These are the activations of a small network on made-up records, seen along a few directions, one row for each record.
After each row come some of the record's fields: Lok, Vut, Pumim, Giroz, Laduz, Teruk.
A field that a record lacks is left out.
The largest differences between rows may come from other fields.
(in the rows, 500 means zero)
Random noise pushes rows far along 3 fixed directions. That doesn't count. These rows show it; they differ only by the noise:
[449 477 662 423 578 455 644 341 482 540 374 581 538 525 617 418 460 477
 498 547 496 488 454 485 514 415 476]
[474 661 548 431 496 566 461 586 468 557 509 659 641 384 500 521 747 422
 245 277 393 663 669 563 512 440 414]
[554 624 453 428 480 581 438 641 493 478 542 545 464 471 467 549 677 436
 417 382 401 491 622 587 477 504 414]
[449 693 470 478 473 591 481 568 645 616 517 582 724 347 420 483 355 338
 389 477 365 683 562 623 665 666 484]
[543 682 396 453 452 616 409 684 574 514 574 530 535 418 404 552 555 383
 422 414 365 548 620 631 552 615 435]

[552 541 253 498 566 624 408 635 423 357 664 261 377 669 485 606 527 599
 535 515 651 374 490 585 357 580 536]
(Lok k2; Vut e2)
[566 450 422 545 482 479 479 549 542 513 439 388 388 606 350 595 410 461
 768 591 526 324 535 527 464 581 544]
(Lok k1; Vut e2; Pumim v2; Giroz z3; Laduz w3; Teruk p2)
[510 598 365 562 435 534 407 640 511 521 525 581 489 358 301 592 551 447
 438 373 499 550 590 450 465 503 492]
(Lok k1; Vut e2; Pumim v2; Giroz z2; Laduz w3; Teruk p1)
[357 497 525 495 631 547 540 416 433 496 606 432 703 567 638 499 448 599
 359 532 663 603 462 556 458 497 562]
(Lok k2; Vut e2)
[554 321 658 438 463 503 532 457 383 473 552 641 472 562 752 473 854 589
 332 483 423 524 553 514 475 361 371]
(Lok k2)
[382 608 497 446 513 495 560 434 490 542 490 483 599 352 529 424 367 522
 268 408 511 666 476 375 502 447 567]
(Lok k1; Vut e1)
[529 567 342 462 389 537 457 635 542 430 536 459 373 434 359 532 276 474
 434 603 414 502 450 559 571 680 555]
(Lok k1; Vut e2; Pumim v1; Giroz z3; Laduz w1; Teruk p2)
[415 449 607 601 530 543 514 411 602 682 505 492 740 465 545 436 331 441
 456 623 419 646 502 592 713 627 474]
(Lok k2; Vut e1)
[553 455 520 511 556 448 455 524 453 547 447 518 605 563 520 556 645 518
 553 444 522 512 536 515 423 451 483]
(Lok k2; Pumim v2; Giroz z1; Laduz w3; Teruk p2)
[627 355 580 439 521 475 501 467 381 357 452 543 357 668 624 549 729 592
 537 494 545 335 465 451 329 344 441]
(Lok k2; Pumim v1; Giroz z3; Laduz w3; Teruk p2)
[488 658 366 583 515 579 408 672 641 505 645 388 733 538 323 619 374 443
 628 462 509 545 575 714 606 689 545]
(Lok k2; Vut e1; Pumim v2; Giroz z3; Laduz w2; Teruk p2)
[501 622 474 511 481 540 552 501 651 575 400 658 649 301 375 428 248 375
 414 472 381 606 480 488 630 574 533]
(Lok k2; Pumim v1; Giroz z3; Laduz w1; Teruk p2)
[442 466 625 497 496 408 613 379 408 478 423 626 508 454 604 440 389 525
 477 522 547 543 412 385 543 368 471]
(Lok k2; Vut e1; Pumim v1; Giroz z2; Laduz w2; Teruk p2)
[475 383 624 518 474 487 637 341 503 520 451 486 378 541 621 386 285 547
 600 741 439 393 356 461 598 528 551]
(Lok k1; Vut e2)
[364 503 448 510 598 561 552 413 468 498 557 344 594 593 571 484 289 580
 449 621 656 567 386 523 530 586 604]
(Lok k1; Vut e2)
[275 480 635 477 498 351 759 270 454 592 331 626 631 324 573 320 134 526
 372 640 509 685 308 361 611 424 630]
(Lok k1; Vut e2; Pumim v2; Giroz z1; Laduz w1; Teruk p1)
[610 445 530 599 575 418 481 469 497 530 285 576 452 518 374 497 583 471
 736 407 522 347 532 467 467 386 508]
(Lok k2; Vut e2; Pumim v2; Giroz z1; Laduz w2; Teruk p2)
[393 424 554 405 650 496 561 370 341 424 581 427 573 643 732 506 630 686
 364 463 690 491 465 459 339 326 506]
(Lok k2; Vut e1)
[482 488 506 390 430 478 509 520 410 358 583 480 410 521 554 545 572 586
 332 505 517 514 472 384 461 416 479]
(Lok k1; Vut e1; Pumim v1; Giroz z1; Laduz w3; Teruk p1)
[403 376 796 526 537 433 655 276 489 589 372 613 541 436 673 354 441 532
 457 539 483 552 449 450 523 369 555]
(Lok k1; Vut e2)
[482 495 382 505 431 589 448 548 524 516 543 504 437 492 493 537 554 516
 461 468 473 517 502 543 455 578 473]
(Lok k1; Vut e2)
[407 564 414 526 505 545 474 480 613 516 573 418 606 391 430 439 161 450
 474 627 546 576 430 544 566 662 647]
(Lok k1; Vut e2)
[629 419 515 594 462 473 527 554 619 556 355 553 376 490 419 499 572 415
 727 502 411 396 522 475 496 523 402]
(Lok k2; Pumim v2; Giroz z2; Laduz w2; Teruk p2)
[478 525 457 431 521 605 445 593 388 419 690 428 524 592 613 560 762 611
 259 414 520 550 583 502 468 468 442]
(Lok k2; Vut e1)
[392 502 610 427 550 565 484 487 497 506 591 515 690 541 624 544 581 523
 351 446 505 599 587 624 522 473 450]
(Lok k2; Vut e1; Pumim v1; Giroz z3; Laduz w1; Teruk p2)
[406 361 609 506 520 478 543 381 503 534 473 559 543 620 621 448 400 470
 625 638 555 477 449 476 624 545 452]
(Lok k2; Vut e2; Pumim v1; Giroz z2; Laduz w1; Teruk p2)
[524 598 440 569 582 603 419 519 689 570 460 394 754 616 401 604 283 407
 762 484 587 533 510 669 582 695 595]
(Lok k2; Vut e2; Pumim v1; Giroz z3; Laduz w3; Teruk p2)
[527 649 251 483 396 687 312 783 547 439 757 373 444 494 387 605 506 457
 477 527 432 510 606 579 637 714 505]
(Lok k1; Vut e2; Pumim v2; Giroz z2; Laduz w1; Teruk p1)
[428 649 586 427 621 429 583 397 326 605 345 684 730 430 545 494 646 558
 289 200 574 670 584 378 438 280 589]
(Lok k2; Vut e2; Pumim v2; Giroz z3; Laduz w1; Teruk p2)
[492 681 414 555 519 478 581 547 632 600 381 525 685 414 311 456 180 375
 662 474 429 545 449 500 618 595 602]
(Lok k2; Pumim v2; Giroz z3; Laduz w2; Teruk p2)
[561 449 576 488 621 369 643 331 433 447 225 418 319 673 483 435 293 482
 857 571 638 238 388 411 424 390 607]
(Lok k2; Vut e2; Pumim v1; Giroz z3; Laduz w2; Teruk p1)
[429 488 487 560 557 542 477 500 559 500 618 416 573 611 533 544 306 539
 705 627 602 464 443 627 617 631 546]
(Lok k1; Vut e2; Pumim v2; Giroz z2; Laduz w1; Teruk p2)
[626 370 551 502 555 526 516 464 582 470 520 456 449 620 591 490 523 531
 652 573 514 352 499 562 459 522 505]
(Lok k2)
[517 605 449 474 465 558 468 638 439 533 506 603 423 324 452 517 725 502
 309 350 366 543 572 424 432 374 424]
(Lok k2; Vut e2)
[551 624 338 461 504 585 422 616 558 484 663 481 555 465 445 536 506 489
 415 512 470 523 523 574 516 640 508]
(Lok k2)
[555 556 365 486 463 611 385 705 536 459 663 436 404 448 440 591 653 518
 440 475 396 442 566 555 453 519 388]
(Lok k2; Vut e1)
[417 670 476 576 542 438 550 412 561 646 310 671 773 296 292 430 326 421
 438 332 514 704 512 453 652 493 656]
(Lok k1; Vut e2; Pumim v2; Giroz z1; Laduz w1; Teruk p2)
[291 365 698 474 606 396 720 288 553 561 485 533 833 539 699 381 230 531
 471 723 598 679 335 503 625 509 553]
(Lok k2; Pumim v2; Giroz z1; Laduz w2; Teruk p1)
[494 546 555 477 489 476 523 438 548 575 409 605 464 351 493 413 490 475
 447 429 432 546 484 457 485 469 565]
(Lok k1; Vut e2)
[577 417 602 489 444 531 499 490 438 417 405 595 284 513 495 491 711 487
 488 438 433 374 590 462 512 352 438]
(Lok k1; Vut e2; Pumim v1; Giroz z3; Laduz w1; Teruk p2)
[431 755 476 570 517 526 535 541 654 643 485 538 894 329 319 478 305 323
 427 432 465 763 564 575 640 645 614]
(Lok k2; Pumim v2; Giroz z3; Laduz w3; Teruk p1)
[370 459 713 552 631 416 569 262 506 639 362 559 695 501 581 433 279 503
 538 635 599 589 374 435 596 514 573]
(Lok k1; Vut e2; Pumim v1; Giroz z2; Laduz w3; Teruk p2)
[497 520 465 497 522 426 588 451 508 557 396 501 443 412 469 489 250 469
 560 615 553 531 407 458 516 527 518]
(Lok k2; Vut e2; Pumim v1; Giroz z2; Laduz w1; Teruk p1)

Which values does each new row have?
[442 553 616 545 607 505 546 396 439 572 420 459 752 639 520 558 580 533
 516 384 640 618 559 500 527 449 623]
(Lok k1; Vut e2; Pumim v2; Giroz z3; Laduz w3; Teruk p2)
[418 515 595 492 488 531 511 442 474 591 467 637 640 377 605 378 582 470
 335 432 390 632 528 483 561 434 492]
(Lok k2; Vut e2)
[390 568 536 483 515 483 628 373 444 531 465 520 545 422 538 425 251 556
 393 592 527 558 385 391 543 494 631]
(Lok k1; Vut e2)
[341 359 868 499 628 324 682 219 335 618 192 781 751 496 699 411 821 603
 333 230 610 747 516 358 493 132 511]
(Lok k1; Vut e2; Pumim v2; Giroz z1; Laduz w2; Teruk p2)
[523 703 324 462 506 438 525 519 558 470 445 411 459 417 301 515 299 479
 623 432 551 444 440 412 437 505 636]
(Lok k1; Vut e1; Pumim v2; Giroz z1; Laduz w3; Teruk p1)
[454 474 484 623 506 674 450 568 729 578 714 347 763 590 554 489 240 411
 600 747 443 600 493 790 763 862 479]
(Lok k2)
[537 510 364 495 426 585 397 629 494 380 624 348 297 519 429 486 480 455
 526 595 482 391 513 509 495 582 537]
(Lok k1; Vut e2)
[483 616 369 463 456 592 503 586 552 504 612 469 524 415 480 483 319 497
 422 587 422 532 457 489 570 633 557]
(Lok k2; Vut e2)
[387 360 586 498 539 536 575 331 587 517 582 334 570 644 691 438 240 573
 610 756 532 474 354 568 633 604 511]
(Lok k1; Vut e1)
[516 492 606 520 552 553 462 497 418 529 585 631 683 505 623 519 809 559
 282 335 485 599 636 592 457 412 445]
(Lok k2)
[603 403 438 534 411 574 367 663 537 436 646 474 333 557 494 570 671 490
 548 480 446 372 634 644 401 602 424]
(Lok k2; Vut e2)
[456 619 367 538 455 650 363 710 671 484 813 350 670 434 431 559 317 439
 393 573 458 628 576 710 610 786 519]
(Lok k2; Vut e1)
[376 475 680 476 626 441 610 302 413 530 498 514 659 508 664 411 577 563
 262 461 640 661 492 445 473 392 522]
(Lok k2; Vut e1)
[451 613 462 575 544 461 504 486 579 656 405 518 677 426 364 539 239 395
 562 502 568 623 492 483 538 644 561]
(Lok k2; Vut e2; Pumim v1; Giroz z2; Laduz w3; Teruk p2)
[445 269 673 436 476 419 635 265 530 505 504 522 445 558 759 362 385 557
 551 803 461 464 320 526 588 512 440]
(Lok k2; Vut e1)
[530 481 525 510 435 524 526 439 654 550 527 463 503 470 494 436 268 475
 511 642 389 518 436 494 676 659 545]
(Lok k1; Vut e1)
[416 512 471 406 378 434 591 448 530 485 519 493 418 306 544 379 182 501
 350 629 408 586 361 375 543 519 540]
(Lok k1; Vut e1)
[503 477 599 553 568 495 551 404 480 559 264 561 445 505 450 505 528 496
 567 452 496 457 463 481 497 385 476]
(Lok k1; Vut e2; Pumim v1; Giroz z3; Laduz w1; Teruk p2)
[527 398 672 530 488 550 520 472 499 520 605 538 526 599 644 469 704 498
 454 588 416 508 558 592 613 526 400]
(Lok k2)
[617 679 258 480 541 493 404 743 410 372 612 398 336 524 345 580 610 530
 523 365 562 370 555 499 328 526 531]
(Lok k2; Pumim v2; Giroz z2; Laduz w2; Teruk p1)
[427 499 413 520 470 445 573 453 561 454 457 395 510 490 400 446 139 459
 650 711 579 501 335 468 575 600 651]
(Lok k1; Vut e2; Pumim v2; Giroz z1; Laduz w3; Teruk p1)
